A small network was shown many inputs. Here are its activations along a few directions, one row for each input.
Each table varies a few parts of the input and shows all the possible inputs, shuffled.
A made-up example of a description, with smaller parts first: one of 6 places along a line, together with either a single point or one of 9 places around a ring or (one of 3 separate values, together with one of 5 places around a ring).
Shared parts are said once, and a part with two or three values counts as separate values.
(in the rows, 128 means zero)

A family of inputs:
x1: [ 71 112 152 127 133 201 202 126 151 149 142 175 108 117  69 164 149 209
 130]
x2: [126 189 133 165 111 150 160 201 111 135 119  63  83  71 178  95 106  75
 101]
x3: [123  86 153  62 176  94 124  91 163 147 117 155 148 142 147 183 143 236
 104]
x4: [147 108  85 179 119 142 134 102 100  84 172 137 138 136  82  73 162  40
 192]
x5: [102 117 156  55 140 157 150 144 162 168  98 146 127 126 152 196 102 244
 114]
x6: [ 74 114 178 121  81 198 173 133 123 161 146 160  98  91  66 132 106 168
 194]
x7: [ 99 142  94 192 150 197 233 158 125 120 175 121  90 102 102 121 159 146
  95]
x8: [115  69 140 129 157 131 115  43 142  97 159 200 173 152  43 136 166 141
 142]
x9: [120  85 139 123 102 138 100  67 126 105 140 196 149 143  44 123 145 106
 228]
x10: [151  69 141  65 154  82  66  60 149 116 105 172 189 156 123 166 120 181
 123]
x11: [138  96  87 192 170 135 149  75 112  74 194 142 167 148  85  90 182  77
 108]
x12: [154  84 142  57  93  86  53  82 132 120  88 174 161 149 127 153  97 144
 204]
x13: [ 98 138 118 180 102 194 207 169 104 132 175 104  81  74  96  85 117 102
 158]
x14: [178 156  94 164 115  92  96 130 106  95 115  96 142 134 161  87 151  10
 130]
x15: [106 120 187  50  83 155 122 148 136 174 103 134 113 104 152 160  58 205
 176]
x16: [129 193 108 176 164 153 188 193 126 128 119  80  95 100 183 137 146 117
  40]
x17: [171 138 110 106 165  41  64  96 129 123  89 116 184 171 175 128 119 123
  61]
x18: [121 187 122  97 163 117 140 180 142 169  79  93 109 133 202 159  96 187
  54]
x19: [152 166 111 165  79 132  92 188 112 118 115  66 101 108 151  93 116  19
 131]
x20: [173 149 107  96 106  47  46 115 118 129  70 118 150 160 179 109  98  86
 141]
x21: [148 162 111 183 195  92 166 141 126 114 145  91 126 128 186 127 187 106
  30]
x22: [143 156 121 104 193  52 118 130 140 151 100 103 138 154 199 147 139 179
  44]
x23: [115 113  97 197 186 139 207 107 126 102 203 134 118 128 108 108 201 136
  87]
x24: [ 99  98 158 124  57 177 102 126 124 135 144 164 117 125  36 133 111 116
 229]
x25: [146 162 128  96  70  92  44 170 124 150  73  85 110 143 173 117  62  94
 144]
x26: [129  99 165  55  51 129  54 139 132 145  95 142 127 137 122 162  64 153
 206]
x27: [173 145 100 179 171  84 113 107 115  87 135  98 175 149 163 108 169  47
  50]
x28: [125 118 100 180  78 178 136 162 104 112 172 107 100 112  68  82 126  48
 192]
x29: [122 186 151  92 107 116 111 183 125 174  81  79  94 109 201 118  54 148
 116]
x30: [ 90  84 152 130 172 140 175  74 155 128 168 188 129 136  67 150 189 198
 120]
What is each input in this table made of? -> one of 5 places around a ring, together with one of 6 places around a ring
Changing only the place on the ring of 6 turns x2 into x19. The same change can be made to x13. Which row results? -> x28
Change only the place on the ring of 6 in x26. List by row number the other rows that result. -> x3, x5, x10, x12, x15
Start at x22 and move only the place on the ring of 6, one step at a time. The first step leads to x17. Which rows follow, in order? -> x20, x25, x29, x18

A family of inputs:
x31: [136 128  99 200 106 189 162 156 102  88 174  98 120  94 100  90 141  37
 138]
x32: [105 156 135 205 102 173 152 146 119 114 149 131  99 110  65 100 170  43
 138]
x33: [120 157 136 177 182 113 152 114 143 120 129 135 136 140 119 141 198 114
  43]
x34: [103 121 104 173 101 179 149 133 118 118 166 142 110 132  50 101 137  96
 169]
x35: [121  72 130  98 168 150 145  88 159 112 140 179 161 144  98 189 162 204
 112]
x36: [181 141 114 122  91 101  52 153 112 106  96  81 152 129 175 115  89  44
 124]
x37: [136 135  83 194 120 142 181 138  89 103 184 102  98 101 119  50 146  53
 178]
x38: [109 159 123 108 144 130 139 162 141 164 103 113 108 139 152 149 103 188
  82]
x39: [151  88 144  51  73 125  42 112 140 125  81 160 162 152 120 175  83 142
 194]
x40: [ 91 116 185  61 131 120 145 115 145 179 111 154 113 109 141 154  90 242
 146]
x41: [111 195 155 141 145 124 142 176 143 161  89 100 100 118 166 151 137 134
  52]
x42: [128  94 179  46  80  85  50  79 128 152  94 168 151 139 117 129  74 156
 220]
x43: [179 146  95 116 106  53  72 133 101 123 106  84 129 135 195  73  97  60
 163]
x44: [118 121 104 145 182 120 148 102 141 123 143 148 145 160 105 140 164 166
  74]
x45: [149 136  84 166 197  82 180 107 113 109 164 108 132 133 177  91 172 124
  79]
x46: [108  70 131 129  85 208 146 119 132 110 164 172 127 119  45 153 138 136
 207]
x47: [141 173 102 131 160  93 170 167 115 149 125  72  96 112 224 100 113 148
  90]
x48: [147 170 148 128  90  85  42 143 127 130  71 113 131 143 139 126 119  50
 125]
x49: [113 110 150  62 126 159 138 147 157 153  98 145 125 123 144 198 101 227
 120]
x50: [142 166 120 133 147 139 152 185 127 134 116  67 119 105 204 140 108 129
  51]
x51: [146 135 117  96  90  94  42 128 126 134  84 127 143 167 125 125  84 103
 156]
x52: [150 128 101 170 184 129 162 126 127  94 155 103 156 126 156 131 169 108
  41]
x53: [ 86  77 168 124  91 168 155  88 120 134 177 181 114 108  41 107 127 150
 232]
x54: [100  79 166  95 173 111 153  55 146 139 153 188 147 132  95 145 151 217
 138]
Changing only one part turns x40 into x50. The same change can be made to x54. Which row results? -> x52
What is each input in this table made of? -> one of 4 separate values, together with one of 6 places along a line
Change only the place on the line of 6 in x37. List by row number the other rows that result. -> x31, x32, x34, x46, x53
Change only the choice among 4 separate values in x45. List by row number the other rows that result. -> x37, x43, x47

A family of inputs:
x55: [134  90 135  64 162  94 119  87 151 133 104 163 153 135 148 165 122 212
 118]
x56: [153 171 144  86 148  48  72 129 134 155  66 105 149 159 211 146 111 141
  74]
x57: [129 166  90 208 174 143 200 158 107 110 182  79 101 111 160  84 161  92
  72]
x58: [160 124 139 129  99  85  72 121 116 112 119 111 139 127 146 108 127  61
 153]
x59: [134 131 132 149 156 133 133 124 140 110 131 134 138 133 126 151 175 109
  93]
x60: [143 140 138 117 171  90 139 117 137 127 105 122 137 111 180 141 143 147
  73]
x61: [114  68 126 112 134 143 139  70 133 121 161 180 155 143  58 125 151 154
 186]
x62: [ 81 112 166 112 120 179 178 133 131 151 159 151  99 104 100 143 112 199
 169]
x63: [158 184  80 180 124 115 107 174 102 105 118  66 115 121 160  72 113  21
 100]
x64: [126  82 129  96 148 137 112  93 153 116 129 175 154 157  91 177 154 176
 139]
x65: [152  74 135  78  92  90  51  89 131 119 118 151 156 150 113 134 106 127
 198]
x66: [126 110 164  78  51 136  79 149 125 151 107 126 106 110 124 134  72 129
 213]
x67: [145 172  80 193 161 146 166 180 124 106 142  75 109 123 163 120 168  70
  58]
x68: [126 173  87 206 167 134 178 170 122 122 153  75 102 118 145  98 160  92
  34]
x69: [135 167  71 223 122 148 176 157  98  97 162  97  96 122 120  72 165  35
 118]
x70: [133 158  80 207 146 154 189 157 105 110 172  81 108 110 131  67 167  49
 104]
x71: [118 125 141 163 169 129 169 103 122 114 171 137 130 121 123 116 167 130
 107]
x72: [147 143 131 136 120 103  75 116 120 110 107 123 145 131 125 104 119  61
 136]
x73: [136  76 136  90 119 133 101  83 134 115 130 167 175 151 104 158 115 163
 149]
x74: [ 89 114 146 130  69 185 153 132 123 141 141 169  95 112  59 131 116 144
 215]
x75: [145 126 139 142 127 128 122 114 120 109 131 125 159 128 137 132 136  96
 103]
x76: [110  75 137 110 162 132 150  72 135 120 171 178 146 145  88 142 145 195
 153]
x77: [109 112 164  91  78 180 130 145 130 147 118 140 127 110 114 158  80 166
 164]
x78: [ 86 104 155 114  92 190 167 132 129 153 150 153 106 102  70 126 117 158
 202]
x79: [139  93 127  85 112 108  54  84 133 117 106 164 161 154  92 130  98 128
 181]
x80: [166 211  94 131 155  59 105 186 116 152  75  49 121 149 245 115 104 103
  40]
x81: [ 98 118 158  98 107 185 141 155 150 147 118 148 107 116 102 177 119 180
 155]
x82: [172 164  88 172 104  97 103 178  98 106 130  55 110 117 180  77 121  21
 117]
x83: [112 130 155  85  71 154  83 145 129 150  96 138 112 114 103 130  63 130
 196]
x84: [120 158 171  33  98  99  80 157 147 193  53 121 115 145 190 170  54 209
 133]
x85: [143 122 141  33 138  53  51  99 151 160  66 147 164 183 180 170  90 207
 119]
x86: [114 132 138 161 161 121 147 114 138 126 143 133 131 128 107 129 166 130
  69]
x87: [126 127 122 180 118 134 145 101 115 102 152 155 127 131  82 103 171  74
 154]
x88: [122 117 130 164 141 140 158 101 121 115 161 139 138 120  93  98 172  88
 140]
x89: [156 181  87 162 177 102 171 173 121 124 115  64 109 101 216 109 137 110
  38]
x90: [156 166  87 186 132 141 154 171 104 105 142  68 130 117 173 101 130  57
  68]
x91: [ 78 119 164 110 112 171 155 145 148 162 130 147  99 111  84 156 111 201
 132]
x92: [118  78 118 129 111 138 125  70 127 110 152 196 144 154  46 130 149 141
 199]
x93: [108 127 164  66 122 140 147 147 149 164  92 136 105  96 158 166  87 216
 133]
x94: [106  83 135 108 153 124 127  83 151 131 142 174 146 152  73 155 145 197
 115]
Changing only one part turns x71 into x62. The same change can be made to x75. Which row results? -> x77
Changing only one part turns x70 into x78. The same change can be made to x82. Which row results? -> x66
What is each input in this table made of? -> one of 4 places along a line, together with either one of 2 separate values or one of 8 places along a line

A family of inputs:
x95: [128 150 145  76 106  85  95 124 123 162  81 132 117 129 161 114  78 151
 171]
x96: [121 146 114 157 173 102 161 133 128 139 157 108 113 148 151 117 166 146
  81]
x97: [ 99 101 151  85 101 158 122 121 154 148 104 178 127 143  84 189 112 210
 143]
x98: [156 134  89 147 167 104 142 133 133 103 122 113 126 121 161 127 164 108
  91]
x99: [ 98  84 128 133 100 195 175 121 118 124 182 155 106 103  63 109 125 141
 221]
x100: [142 155  99 160 113 121 105 171 115 122 126  74 112 118 142  93 102  70
  98]
x101: [161 154  87 149 136 124 129 141 107 108 124  97 152 145 174 113 122  83
  98]
x102: [131  97 124 164 129 117 111  64 120  93 156 173 159 148  57 104 170  78
 155]
x103: [147  86 160  67 101  92  74 105 133 133 115 138 151 135 151 152  99 159
 162]
x104: [116 111 158  74 150 135  94 109 156 142 104 154 155 144 113 169 119 175
 125]
x105: [108 144 141 154 168 147 201 133 129 134 147 120 118  94 146 127 142 162
  66]
x106: [127 175 140 169  92 156 129 181 119 129 117  95  99 109 134 122 138  54
 125]
What is each input in this table made of? -> either one of 2 separate values or one of 4 places along a line or one of 6 places along a line
Start at x95 and move only the place on the line of 4, one step at a time. The first step leads to x103. Which rows follow, in order? -> x104, x97
Which other rows belong to the same alternative as x99? List them by row number. -> x102
